A small network was shown many inputs. Here are its activations along a few directions, one row for each input.
In each table, some parts of the input vary, and every possible input appears once, in random order.
Descriptions start from the smaller parts, as in this example, which fits no table here: ring(5) and (point or ring(11) or (values(3) and line(6))).
Shared parts are said once, and a part with two or three values counts as separate values.
(in the rows, 100 means zero)

Other details of the inputs vary at random and push rows far along two fixed directions, the same in every table; ignore that.

Rows:
r1: 120 56 107 128 116 94 133 117 150 82 92 77 88 112 103
r2: 72 45 142 121 89 96 112 128 40 135 147 107 98 121 68
r3: 100 162 84 70 98 125 121 75 126 70 81 142 125 80 119
r4: 122 71 131 142 94 132 131 90 145 104 103 117 83 143 108
r5: 114 84 87 136 139 103 147 120 149 72 105 94 73 145 113
r6: 83 54 107 104 113 55 83 139 56 125 131 53 90 102 68
r7: 131 60 72 141 127 95 117 106 154 84 71 78 75 127 113
r8: 70 103 123 62 72 100 55 87 23 139 106 134 144 45 98
r9: 110 140 77 80 87 115 87 66 130 85 54 125 117 57 121
r10: 129 28 116 148 101 120 127 97 138 114 80 124 87 110 106
r11: 102 155 71 68 134 122 116 76 120 74 84 134 124 77 119
r12: 67 148 98 50 85 97 65 89 31 118 138 93 117 52 82
r13: 71 66 142 123 78 97 100 129 51 131 131 102 93 140 71
r14: 83 40 135 138 68 80 69 120 56 143 108 87 86 119 71
r15: 114 130 59 76 121 114 85 60 127 86 56 117 122 60 116
r16: 114 142 89 71 93 111 100 71 138 74 57 127 131 65 130
r17: 116 162 65 69 123 129 99 63 132 77 89 119 115 85 131
r18: 60 122 125 58 58 96 40 90 26 146 95 120 141 68 96
r19: 55 168 89 50 87 85 59 103 20 105 122 99 117 82 86
r20: 125 54 129 142 107 132 142 90 136 109 118 124 93 122 106
r21: 113 87 104 129 109 107 151 116 150 67 98 97 70 146 107
r22: 87 61 100 105 109 54 75 142 61 118 126 54 86 117 81
r23: 127 55 92 136 113 105 131 106 155 86 74 81 74 108 103
r24: 129 100 95 128 117 105 131 103 149 79 106 81 69 143 107
r25: 87 67 109 103 115 70 89 131 52 122 163 56 76 113 60
r26: 112 155 75 74 106 107 88 73 130 73 55 112 124 84 138
r27: 128 73 108 134 103 88 129 112 153 77 79 81 79 129 113
r28: 110 158 88 69 91 127 107 65 127 81 97 125 118 73 121
r29: 97 157 81 62 111 129 121 77 117 75 84 133 128 72 117
r30: 74 163 97 50 71 91 55 93 35 116 130 98 112 70 87
r31: 91 70 94 117 88 59 63 132 64 116 107 55 74 120 73
r32: 88 62 109 118 74 61 69 134 59 118 111 54 71 112 68
Description of these inputs: line(4) and (values(2) or ring(6)).
- Changing only the line(4) part turns r12 into r29. The same change can be made to r24. Which row results? => r19
- Start at r1 and move only the ring(6) part, one step at a time. The first step leads to r16. Which rows follow, in order? => r27, r26, r22, r6

Rows:
r33: 107 144 97 73 81 138 103 61 122 95 85 132 116 84 117
r34: 119 128 96 81 91 126 101 64 119 100 85 132 133 69 127
r35: 108 70 108 128 92 72 97 132 104 100 118 58 55 134 81
r36: 94 100 101 104 117 98 126 111 115 82 102 104 103 105 105
r37: 131 73 97 151 112 103 137 115 164 68 74 90 63 155 116
r38: 109 130 94 84 101 128 104 68 117 96 72 147 139 85 133
r39: 109 32 123 140 99 75 130 152 112 92 125 60 62 131 73
r40: 124 69 119 146 108 132 148 104 164 82 90 114 78 154 109
r41: 103 135 96 79 107 122 103 73 112 95 70 141 131 83 132
r42: 69 108 87 78 90 86 53 102 27 129 106 99 117 73 80
r43: 90 82 97 89 112 81 74 110 55 124 141 74 92 87 73
r44: 104 152 79 58 96 112 106 73 127 81 77 129 127 58 121
r45: 105 113 91 109 109 99 104 102 125 81 90 96 85 127 114
r46: 98 62 112 131 81 65 85 142 77 109 128 50 58 131 71
r47: 116 123 69 86 120 122 101 62 133 91 82 113 114 70 118
r48: 98 78 120 94 91 88 93 107 77 119 120 90 92 97 93
r49: 107 84 82 117 118 107 110 92 113 95 84 105 99 104 106
r50: 110 122 85 107 119 108 117 96 136 76 88 102 91 129 118
r51: 82 156 89 60 80 86 54 94 56 110 113 86 112 74 96
r52: 91 132 107 81 91 127 88 70 89 109 85 145 128 84 111
r53: 82 88 115 105 92 98 102 111 74 114 110 97 98 115 92
r54: 76 115 84 74 120 96 72 95 52 117 115 103 116 80 90
r55: 113 99 93 109 135 112 149 100 147 67 91 113 102 119 114
r56: 92 47 120 132 110 73 128 146 101 95 119 77 71 133 80
r57: 107 91 115 126 96 122 120 92 122 97 99 126 98 126 100
r58: 99 159 76 77 96 108 85 76 105 85 67 118 115 91 121
r59: 89 108 86 80 89 93 63 91 58 117 105 94 104 61 88
r60: 88 74 94 99 96 77 77 105 63 128 123 71 90 85 76
r61: 120 73 101 136 117 107 153 117 158 68 77 106 89 128 111
r62: 82 136 95 69 86 76 60 109 45 116 131 76 100 90 81
r63: 73 139 82 63 108 98 57 88 37 122 103 109 130 60 95
r64: 133 81 112 121 99 132 132 74 157 91 86 123 97 112 113
r65: 86 83 127 106 71 93 85 110 59 132 138 92 91 104 70
r66: 89 64 116 102 72 65 61 118 71 126 87 72 105 78 87
r67: 87 58 123 109 100 70 106 142 75 104 147 60 77 111 70
r68: 116 119 99 91 94 129 118 71 133 87 85 117 109 90 120
r69: 107 74 105 120 96 93 94 105 126 98 45 105 114 96 116
r70: 87 97 110 87 106 82 105 120 73 101 137 77 98 89 81
- What do these inputs look like to the network? => values(2) and (point or ring(6) or (values(3) and line(4)))
- Changing only the values(2) part turns r48 into r41. The same change can be made to r43. Which row results? => r54
- Which other rows does r55 become when the values(3) part takes its other values? List them by row number. => r50, r54
- Start at r37 and move only the line(4) part, one step at a time. The first step leads to r58. Which rows follow, in order? => r45, r50
- Which other rows does r53 become when the ring(6) part takes its other values? List them by row number. => r38, r40, r41, r52, r57
- Which other rows does r70 become when the line(4) part takes its other values? List them by row number. => r39, r44, r67

Rows:
r71: 74 124 92 57 78 82 50 95 39 125 107 93 121 49 87
r72: 85 101 93 101 118 85 100 120 81 97 118 84 92 115 90
r73: 103 59 111 131 97 75 109 130 109 97 95 76 78 125 92
r74: 94 123 103 91 94 113 102 92 92 100 116 110 100 103 100
r75: 82 159 78 60 105 107 86 83 79 89 91 123 128 73 111
r76: 94 57 108 116 118 75 100 134 70 114 148 60 73 118 69
r77: 121 126 96 96 84 127 110 69 143 85 64 125 112 95 127
r78: 108 44 119 131 114 90 129 128 111 102 130 75 74 123 82
r79: 80 151 81 60 85 95 65 85 73 101 74 113 129 62 110
r80: 76 125 110 67 84 131 74 64 54 133 87 160 154 60 106
r81: 132 64 98 133 133 113 149 104 161 78 102 94 79 126 104
r82: 76 144 95 62 69 92 50 87 43 119 108 102 115 72 93
r83: 111 60 129 137 100 103 135 121 123 97 125 90 71 145 89
r84: 134 121 87 93 121 138 140 64 173 68 68 138 121 83 134
r85: 71 49 130 119 91 60 98 157 44 120 146 65 77 128 63
r86: 86 146 100 65 69 106 64 78 71 111 91 114 122 72 102
r87: 126 74 84 138 128 94 129 112 158 73 76 80 70 138 112
r88: 94 51 125 123 81 103 84 100 72 137 89 117 111 100 92
r89: 140 71 121 145 112 130 166 97 186 72 91 115 80 147 119
r90: 121 122 69 92 119 111 99 72 137 84 73 104 107 78 121
r91: 62 79 119 98 92 66 84 143 35 120 140 73 89 111 68
r92: 90 138 77 61 93 98 62 78 71 108 90 103 122 52 100
r93: 116 78 101 108 99 96 104 98 123 98 88 92 98 91 103
r94: 135 138 76 103 111 133 119 60 173 69 57 124 101 105 139
r95: 113 140 89 90 112 129 117 74 132 82 93 123 106 106 120
r96: 75 54 112 122 92 48 75 153 47 119 132 48 69 124 64
- What do these inputs look like to the network? => values(2) and (point or (values(3) and line(4)))
- Changing only the values(2) part turns r95 into r94. The same change can be made to r80. Which row results? => r88
- Which other rows does r87 become when the line(4) part takes its other values? List them by row number. => r73, r79, r96
- Which other rows does r83 become when the values(3) part takes its other values? List them by row number. => r78, r91
- Which other rows does r82 become when the values(2) part takes its other values? List them by row number. => r74
